A small network was shown many inputs. Here are its activations along a few directions, one row for each input.
Each table varies a few parts of the input and shows all the possible inputs, shuffled.
Descriptions start from the smaller parts, as in this example, which fits no table here: one of 6 places along a line, together with either a single point or one of 9 places along a line or (one of 3 separate values, together with one of 8 places around a ring).
Shared parts are said once, and a part with two or three values counts as separate values.
(in the rows, 128 means zero)

Other details of the inputs shift rows strongly along two fixed directions, in all tables alike. That doesn't count.

A family of inputs:
x1: [117 107 113 154 147 108 113 125 126 124 100 111  77 112  95]
x2: [146 126 119 122  79 136 122 133 109 147 162 171 222 132 160]
x3: [151 133 152 119 121 143 128 117 123 144 157 131 156 143 147]
x4: [ 98 127 140 114 138 148 151 131 132 113 128 141 119 144 129]
x5: [117 124 105 143 143  95 130 135 128 111  99 104  86 107 107]
x6: [104 132 139 116 137 126 145 122 141 102 133 138 133 155 136]
x7: [102 142 133 109 148 141 142 126 124 106 119 132 135 144 139]
x8: [ 98 137 133 107 139 135 152 130 130 105 122 134 127 146 141]
x9: [101 130 144 116 142 144 142 115 119 113 122 139 124 148 134]
x10: [163 126  98 171 128  94  98 123 127 159  99  81  76  78  93]
x11: [140 133 122 122 114 127 136 126 151 136 127 118 119 119 139]
x12: [109 133 136 118 149 134 135 118 119 105 131 138 138 154 135]
x13: [175 134 109 144 121 110 110 135 131 153 126  92 118  89 126]
x14: [102 139 144 117 135 130 141 130 141 101 126 142 125 152 135]
x15: [151 133 148 114 106 138 137 133 146 131 155 136 147 137 158]
x16: [106 116 149 114 144 142 136 122 129 117 131 141 130 157 117]
x17: [145 122 134 133 120 133 132 138 134 138 140 125 119 118 127]
x18: [200 125 145 111  83 161 119 130 148 193 168 118 156 115 151]
x19: [104 126 144 119 142 139 145 128 129 111 139 140 130 150 123]
x20: [150 116 156 114 114 151 128 133 134 144 151 138 142 139 137]
x21: [118 139 106 148 154 103 116 132 125 118  94 100  96 108 103]
x22: [ 81 116  78 144 121 100 124 129 106 110  87 155 137 104 108]
x23: [206 147 135 119  98 139 115 130 137 179 176 106 180 114 162]
x24: [104 134 132 112 144 144 140 120 121 106 121 139 127 146 140]
x25: [168 116 111 153 121 112 102 120 136 167 131  96 108 101 109]
x26: [179 130  84 169 123  92  92 128 131 162 100  76  80  70  99]
x27: [103 135 137 113 144 125 147 128 127 104 134 133 138 153 136]
x28: [108 125 152 122 143 137 136 121 114 106 129 143 126 149 134]
x29: [ 98 121 142 116 142 149 136 120 128 117 127 142 120 151 129]
x30: [ 97 136 118 135 150 106 134 135 128 102 101 116  96 128 111]
x31: [131 115  98 144  92 110 115 137 107 133 126 156 172 103 131]
x32: [114 125 110 154 145 108 123 136 133 124 100 107  76 105  88]
x33: [201 130 152 119  86 156 110 135 144 188 172 120 157 120 145]
x34: [ 86 127 113 130 113 123 125 135 102 104 121 178 176 136 128]
x35: [134 127 126 131 135 126 124 126 121 118 124 126 118 126 132]
x36: [102 126 150 123 145 144 126 126 125 115 131 144 123 155 124]
Each input here is: one of 4 separate values, together with either a single point or one of 8 places around a ring.
- The inputs of x36 and x25 match in every part but the choice among 4 separate values. If x30 is changed in the same way as x36 into x25, which row does it become? => x27
- Which other rows does x26 become when the choice among 4 separate values takes its other values? List them by row number. => x12, x24, x35
- Which other rows does x28 become when the choice among 4 separate values takes its other values? List them by row number. => x3, x9, x10

A family of inputs:
x37: [105 115 134 135 146 137 124 122 119 122 112 134 102 135 107]
x38: [194 129 165 114  90 167 120 133 133 183 193 136 180 135 160]
x39: [144 121 119 139 126 115 125 127 131 140 127 109 112 112 120]
x40: [168 149 143 114 100 143 130 131 144 153 161 125 159 130 162]
x41: [108 119 130 134 144 121 124 123 127 113 116 131 110 139 111]
x42: [168 136  97 145 121 105 120 132 140 149 122  88 105  90 125]
x43: [151 125 148 128 114 148 119 130 132 150 150 135 135 131 134]
x44: [212 131 162 105  76 166 118 133 143 190 195 133 191 130 172]
x45: [173 149 140 111 109 144 128 129 131 147 160 120 165 129 168]
x46: [153 141 132 121 120 133 126 123 132 146 141 116 143 126 144]
x47: [100 114 132 138 150 126 125 130 121 114 107 129  97 131  97]
x48: [161 124 154 120 108 158 124 130 132 162 166 137 149 135 142]
x49: [126 112  87 163 143  91 113 121 128 133  79  89  59  84  86]
x50: [109 157 183  77 130 169 159 132 126  91 175 173 195 193 191]
x51: [162 127 100 138  69 120 110 138 112 157 150 157 203 106 153]
x52: [126 112 115 152 143 116 110 123 118 135 102 112  86 112  92]
x53: [ 62 130 106 139 175  95 139 128 124  79  71 114  73 130  88]
x54: [  7 122 180  85 189 165 165 115 104  37 118 197 143 224 131]
x55: [105 130  95 148 153  99 124 120 130 115  81  99  75 106  95]
x56: [158 124 100 135  74 121 116 134 109 155 151 158 201 104 147]
x57: [139 121 117 139 128 112 124 131 131 135 115 108 105 108 113]
x58: [127 131  80 158 147  83 120 134 136 120  77  81  64  80  92]
x59: [165 124 106 151 111 106 113 129 141 155 118  98  96  90 117]
x60: [ 93 136 113 130 159 115 137 125 124  96  98 118  98 127 120]
x61: [210 123 119 144  86 127 100 128 148 192 153 100 131  91 134]
x62: [121 106  89 162 145  94 110 125 136 132  81  94  61  90  74]
x63: [126 116  90 167 144  80 112 126 131 125  83  89  61  86  84]
x64: [106 121 126 127 138 124 138 130 130 113 111 127 104 128 117]
x65: [144 151 166  89 117 161 150 133 130 124 180 149 190 166 184]
x66: [168 132 174 109  99 168 124 132 130 156 183 152 177 153 161]
x67: [ 88 137 135 118 154 125 146 125 126  95 118 132 123 152 125]
x68: [122 106  88 164 148  96 106 117 129 135  80  94  61  92  77]
x69: [202 130 138 122  83 144 122 131 144 185 174 115 156 109 159]
x70: [160 132  77 171 130  74 103 127 141 151  90  67  70  68  90]
x71: [ 19 145 161  91 183 146 173 126 117  29 112 178 132 202 145]
x72: [164 144 141 112 105 145 135 129 142 154 163 123 159 131 158]
x73: [ 52 121 171 101 161 164 153 129 116  76 125 177 130 187 125]
x74: [142 115 119 139 126 125 120 124 136 147 128 114 112 117 113]
x75: [ 22 126 171  93 181 153 166 118 106  45 113 182 134 204 135]
x76: [ 60 116 152 113 167 141 147 120 119  80 120 157 125 175 116]
x77: [166 146 142 109 102 147 134 134 143 154 157 124 158 129 158]
x78: [ 80 141 146 102 158 138 155 133 123  76 122 146 138 163 142]
x79: [152 127  99 132  75 123 111 142 112 158 148 157 199 103 149]
x80: [113 117  89 149 105 103 112 130 103 128 108 155 165  99 119]
- What is each input in this table made of? => one of 4 separate values, together with either a single point or (one of 2 separate values, together with one of 5 places along a line)
- The inputs of x39 and x63 match in every part but the choice among 4 separate values. If x76 is changed in the same way as x39 into x63, which row does it become? => x41
- List by row number the other rows that have the choice among 4 separate values in common with x37. => x45, x46, x49, x52, x54, x55, x60, x68, x75, x80
- Which other rows does x62 become when the choice among 4 separate values takes its other values? List them by row number. => x61, x68, x74
- List by row number the other rows that have the choice among 4 separate values in common with x77. => x44, x47, x53, x57, x58, x62, x64, x73, x78, x79
- Which other rows does x39 become when the choice among 2 separate values takes its other values? List them by row number. => x69
- Which other rows does x43 become when the place on the line of 5 takes its other values? List them by row number. => x40, x59, x61, x71

A family of inputs:
x81: [116 141 140 113 126 128 144 135 128 104 144 145 161 149 151]
x82: [118 128 140 123 117 139 122 130 102 119 146 167 182 148 145]
x83: [113 141 133 115 117 124 142 139 124 102 140 154 168 143 154]
x84: [ 75 120 121 142 166 112 122 119 104  91  96 138 110 143  98]
x85: [ 83 119 135 138 176 121 124 116 110  92 100 128  92 149  98]
x86: [189 132 104 144 116 123 109 124 142 181 120  74  92  78 119]
x87: [102 117 111 150 148 106 113 122 103 111 104 131 120 124 100]
x88: [ 66 106 115 137 144 114 139 131 124  92  97 150 103 135  96]
x89: [144 149 170 101 131 152 145 133 142 123 164 128 144 159 162]
x90: [196 112 114 150  95 119 108 132 155 187 135  89  93  82 113]
x91: [ 77 128 101 127 138 120 137 127 110  97  93 149 132 126 122]
x92: [ 90 130 127 118 159 135 141 117 125 104 101 125  98 139 121]
x93: [133 148 150 106 119 139 144 133 135 117 158 142 166 152 163]
x94: [136 133 171 113 141 160 126 122 118 129 157 140 148 163 142]
x95: [144 113 114 142 106 119 121 132 142 151 126 122 114 105 113]
x96: [137 132 100 135 123 119 122 122 128 144 110 111 119 102 123]
x97: [121 139 146  99 128 159 142 123 127 127 142 143 155 151 155]
x98: [108 118 165 109 135 157 145 131 141 119 140 145 116 158 128]
x99: [137 111 116 142 120 118 122 131 143 145 118 114  96 107 104]
x100: [145 136 118 140 140 104 127 130 143 127 117  91  89 111 119]
x101: [194 143 186  93  90 184 121 127 124 171 212 156 222 165 190]
x102: [186 112  93 156  71 109 105 142 140 183 136 118 135  71 121]
x103: [ 68 125 102 129 155 116 139 121 111  91  86 138 112 131 110]
x104: [194 138 102 151 110  96 110 134 149 166 131  74 106  81 123]
- The inputs of x102 and x98 match in every part but one. If x82 is changed in the same way as x102 into x98, which row does it become? => x94
- What is each input in this table made of? => one of 4 separate values, together with one of 6 places along a line
- Which other rows does x87 become when the choice among 4 separate values takes its other values? List them by row number. => x81, x88, x103
